Each row below holds a small network's activations on one record, seen along a few directions.
After each row come some of the record's fields: J, Y, S, F.
Not every record has every field; a missing one is written absent.
Other fields move the rows too, some of them a lot.
In the rows, 500 means zero.
Random noise pushes rows far along 4 fixed directions. That doesn't count. These rows show it; they differ only by the noise:
487 477 508 470 406 509 640 492 528 554 526 573 425 442 548 505 573 549
 421 369 583 486 462 709 400
505 570 598 429 327 581 444 559 375 421 643 572 468 467 412 262 509 375
 610 511 456 496 643 614 372
512 295 567 544 389 522 482 375 439 519 504 572 539 543 462 326 650 552
 494 357 563 507 549 547 468
475 755 599 358 266 652 457 750 377 356 759 536 430 386 354 272 454 259
 659 613 396 489 677 680 250
456 461 637 568 221 633 529 569 481 452 595 613 533 648 349 330 626 382
 460 375 633 517 497 730 331
553 673 450 310 569 361 682 399 467 601 485 632 247 295 765 557 351 589
 474 430 490 451 507 741 516

442 559 587 625 450 614 552 541 500 499 506 568 486 726 443 487 520 381
 367 486 570 495 398 649 552 : J=absent, Y=y1, S=s2, F=absent
520 682 538 478 542 516 525 566 466 458 596 566 492 447 495 527 424 400
 525 552 469 511 494 578 451 : J=j1, Y=y1, S=s1, F=absent
462 397 513 604 526 542 479 456 496 536 465 488 530 561 484 505 576 522
 426 482 492 495 434 433 579 : J=j1, Y=y1, S=s1, F=absent
430 445 452 459 418 584 543 590 556 484 565 405 483 352 479 510 633 536
 491 464 475 489 498 556 386 : J=absent, Y=y1, S=absent, F=f1
451 586 552 545 463 562 543 514 472 492 555 601 421 566 493 497 494 393
 433 483 504 486 404 612 552 : J=j2, Y=y1, S=s1, F=absent
497 481 437 517 564 438 617 513 609 600 443 461 482 420 567 666 498 622
 401 453 543 490 452 566 474 : J=absent, Y=y1, S=s1, F=absent
631 410 597 663 529 445 489 256 501 518 366 739 596 799 520 397 390 465
 422 295 785 594 468 666 537 : J=absent, Y=y1, S=absent, F=f1
457 310 623 667 293 695 425 599 458 384 603 517 728 674 229 337 706 357
 504 419 577 566 508 485 337 : J=absent, Y=y2, S=s1, F=absent
500 670 479 387 455 428 540 555 474 468 508 504 396 426 563 514 412 477
 547 521 456 467 529 577 461 : J=j1, Y=y2, S=absent, F=f1
574 309 429 517 685 350 533 195 512 625 300 525 536 539 700 585 498 676
 438 362 554 500 459 374 696 : J=absent, Y=y2, S=absent, F=f1
586 387 424 509 580 405 475 556 641 501 490 412 662 344 433 596 552 608
 536 470 580 563 593 368 321 : J=absent, Y=y1, S=absent, F=f1
454 485 325 378 550 497 498 720 615 523 542 192 443 164 509 659 573 661
 527 666 330 467 567 290 361 : J=j1, Y=y1, S=absent, F=f2
476 794 370 240 612 463 498 691 463 446 611 337 394 129 571 585 339 484
 670 731 240 447 663 363 432 : J=absent, Y=y2, S=absent, F=f1
556 623 461 333 516 347 375 403 398 545 403 464 356 466 645 417 298 562
 626 638 367 443 617 383 630 : J=j1, Y=y2, S=absent, F=f2
513 455 424 467 611 585 509 607 495 440 648 409 574 244 464 557 621 508
 547 571 377 512 555 365 412 : J=j2, Y=y1, S=s1, F=absent
451 484 505 524 531 488 544 390 473 566 458 566 428 543 583 521 521 531
 426 458 494 465 405 548 648 : J=j1, Y=y1, S=s2, F=absent
444 312 470 538 510 482 490 340 444 577 418 477 428 523 578 476 618 618
 433 439 453 445 422 443 678 : J=j2, Y=y2, S=s2, F=absent
580 793 549 375 379 422 380 679 454 387 547 484 506 549 430 378 233 363
 692 681 465 523 718 504 357 : J=absent, Y=y1, S=absent, F=f2
645 398 487 568 670 471 411 431 520 462 531 532 724 491 433 506 512 502
 556 510 546 560 583 302 507 : J=j1, Y=y1, S=absent, F=f1
431 473 562 563 327 621 609 591 551 501 598 581 493 536 413 487 612 424
 420 373 626 514 411 779 335 : J=absent, Y=y1, S=s1, F=absent
507 692 488 373 523 461 466 558 404 469 568 492 388 363 532 464 379 437
 606 616 365 463 564 513 491 : J=j1, Y=y2, S=s1, F=absent
364 507 452 459 393 598 395 628 562 554 483 297 396 481 465 485 528 510
 491 659 340 432 546 363 561 : J=absent, Y=y1, S=absent, F=f2
451 390 393 600 600 656 615 623 653 485 601 400 657 363 427 689 663 526
 412 487 549 527 419 536 372 : J=absent, Y=y1, S=absent, F=f1
391 390 585 613 234 582 510 542 523 476 471 496 549 737 365 431 675 448
 402 368 613 484 421 566 437 : J=absent, Y=y2, S=absent, F=f1
500 593 550 542 423 327 428 328 529 621 209 588 331 878 622 482 219 528
 407 500 611 457 466 560 766 : J=absent, Y=y2, S=absent, F=f1
560 627 415 413 694 371 693 455 583 596 468 582 399 337 713 745 383 604
 423 461 543 477 421 638 526 : J=absent, Y=y2, S=s1, F=absent
549 665 551 390 420 390 464 456 383 485 491 602 390 530 563 386 333 436
 588 502 481 474 570 600 503 : J=j1, Y=y2, S=s1, F=absent
474 494 427 469 492 612 626 709 545 458 653 402 535 253 405 574 636 509
 491 505 465 526 484 591 239 : J=absent, Y=y1, S=s1, F=absent
518 312 459 530 696 471 459 247 369 567 451 532 455 403 620 414 575 631
 499 479 369 485 519 340 753 : J=absent, Y=y1, S=s1, F=absent
604 581 466 342 540 370 425 469 441 487 489 460 403 339 592 416 341 578
 666 581 399 520 691 433 456 : J=absent, Y=y1, S=absent, F=f1
663 653 441 433 724 414 414 544 521 467 541 447 635 327 478 554 322 474
 677 674 453 547 698 345 436 : J=absent, Y=y2, S=absent, F=f1
575 748 505 317 619 336 481 339 315 541 421 646 257 513 749 397 179 457
 583 579 389 444 574 591 735 : J=absent, Y=y2, S=s2, F=absent
461 430 501 519 536 592 560 467 441 497 568 552 473 486 530 469 581 467
 477 467 468 514 431 562 564 : J=absent, Y=y1, S=s2, F=absent
462 417 327 497 670 427 612 484 666 603 397 359 440 317 654 795 566 720
 388 491 478 470 385 393 584 : J=j2, Y=y2, S=absent, F=f1
541 455 491 560 641 438 570 362 478 569 442 592 487 499 567 513 508 562
 414 410 542 516 441 557 599 : J=absent, Y=y1, S=s1, F=absent
473 625 402 394 591 422 528 552 516 512 477 404 388 334 580 622 430 555
 530 600 385 456 497 449 539 : J=j1, Y=y2, S=absent, F=f1
510 577 432 487 570 504 695 581 601 549 531 529 522 358 563 718 520 537
 392 430 575 517 386 631 361 : J=j1, Y=y1, S=s1, F=absent
552 459 379 346 731 385 619 341 417 576 500 528 337 165 723 545 479 661
 516 438 394 475 489 527 559 : J=j1, Y=y1, S=s1, F=absent
503 456 526 526 466 478 404 451 501 473 458 465 563 563 469 450 519 496
 569 504 520 509 566 420 503 : J=absent, Y=y2, S=absent, F=f1
577 555 521 503 537 520 540 545 537 476 581 591 595 458 473 517 454 432
 520 441 587 564 533 594 385 : J=absent, Y=y1, S=absent, F=f1
670 702 468 341 705 366 632 423 452 499 550 657 477 305 675 582 276 483
 582 483 483 533 611 609 456 : J=absent, Y=y1, S=s1, F=absent
605 668 552 427 468 423 499 425 461 497 468 665 419 579 573 437 293 413
 548 463 596 511 534 640 473 : J=j2, Y=y1, S=absent, F=f1
480 460 525 541 452 573 532 562 525 472 575 522 559 468 413 517 592 467
 480 449 534 513 455 549 400 : J=j1, Y=y1, S=s1, F=absent
529 751 505 519 617 492 573 559 573 456 556 572 527 515 550 668 374 412
 465 530 549 535 412 605 505 : J=j1, Y=y1, S=absent, F=f1

Which values does each new row have?
362 374 447 522 369 669 433 721 556 458 596 250 567 402 286 481 721 507
 517 634 374 487 563 300 376 : J=absent, Y=y1, S=absent, F=f2
521 604 557 448 576 414 417 302 301 508 458 635 343 572 636 345 342 455
 555 532 385 461 536 498 762 : J=j1, Y=y1, S=s2, F=absent
518 516 426 446 616 528 618 485 520 506 557 504 500 346 596 591 546 519
 465 431 481 515 402 584 461 : J=j1, Y=y1, S=absent, F=f1
598 386 454 435 496 315 494 405 536 579 400 500 513 405 572 508 487 659
 544 382 570 504 594 446 453 : J=absent, Y=y2, S=absent, F=f1
325 493 468 586 302 678 490 731 622 488 516 289 493 583 360 591 638 451
 391 592 471 454 393 472 438 : J=j2, Y=y2, S=absent, F=f1
618 626 462 337 597 396 495 455 384 486 524 511 413 296 634 449 357 532
 591 536 368 492 664 457 467 : J=absent, Y=y1, S=s1, F=absent
632 618 363 429 798 463 521 624 568 476 577 405 569 236 497 680 389 519
 581 676 409 529 581 375 456 : J=absent, Y=y2, S=absent, F=f1
496 423 635 588 424 497 375 280 369 467 435 634 518 789 491 272 479 432
 528 414 555 522 478 521 671 : J=j1, Y=y1, S=absent, F=f1
535 585 570 446 416 393 372 396 405 458 406 564 466 660 547 313 337 455
 601 507 501 500 662 462 598 : J=absent, Y=y2, S=absent, F=f1
566 350 418 569 748 310 558 199 542 606 300 549 529 560 674 646 515 690
 400 364 585 504 356 444 747 : J=j1, Y=y2, S=absent, F=f1
404 585 552 587 389 563 514 493 526 513 432 541 385 745 545 528 438 407
 374 496 551 451 367 615 651 : J=j2, Y=y2, S=absent, F=f1
542 599 539 354 351 443 449 537 392 473 554 533 452 422 508 360 412 446
 660 501 454 488 640 562 366 : J=absent, Y=y2, S=s1, F=absent
509 566 607 525 387 561 698 537 512 460 601 737 540 578 439 487 490 347
 462 300 700 562 401 850 305 : J=absent, Y=y1, S=s1, F=absent
577 361 499 508 640 463 452 409 480 474 541 522 652 397 444 457 536 523
 613 461 483 558 624 324 483 : J=absent, Y=y1, S=absent, F=f1
628 366 549 546 623 405 498 157 425 549 391 734 498 618 618 375 414 550
 476 305 623 564 498 536 653 : J=absent, Y=y1, S=absent, F=f1
531 624 522 493 568 431 694 413 527 540 490 707 395 507 623 633 411 491
 407 376 625 511 349 766 525 : J=j1, Y=y1, S=s1, F=absent
478 515 462 479 532 537 526 573 494 507 578 449 520 336 471 545 557 510
 525 532 429 492 484 478 408 : J=j1, Y=y1, S=s1, F=absent
610 690 494 465 615 368 469 450 518 487 455 593 451 506 581 564 289 454
 551 545 538 515 527 506 562 : J=j2, Y=y2, S=absent, F=f1
462 552 535 486 386 537 510 566 471 480 571 549 462 497 449 456 501 414
 510 484 499 480 506 611 448 : J=absent, Y=y2, S=s1, F=absent
526 257 526 509 405 525 478 403 454 501 513 503 609 452 443 343 656 581
 540 355 525 531 593 464 377 : J=absent, Y=y1, S=s1, F=absent
450 703 479 399 520 608 553 678 454 443 641 452 407 378 494 534 459 380
 510 630 368 467 510 564 459 : J=absent, Y=y2, S=s2, F=absent
613 633 564 565 684 415 441 297 453 534 412 674 476 691 616 496 273 430
 488 529 525 515 467 473 755 : J=j1, Y=y1, S=absent, F=f1
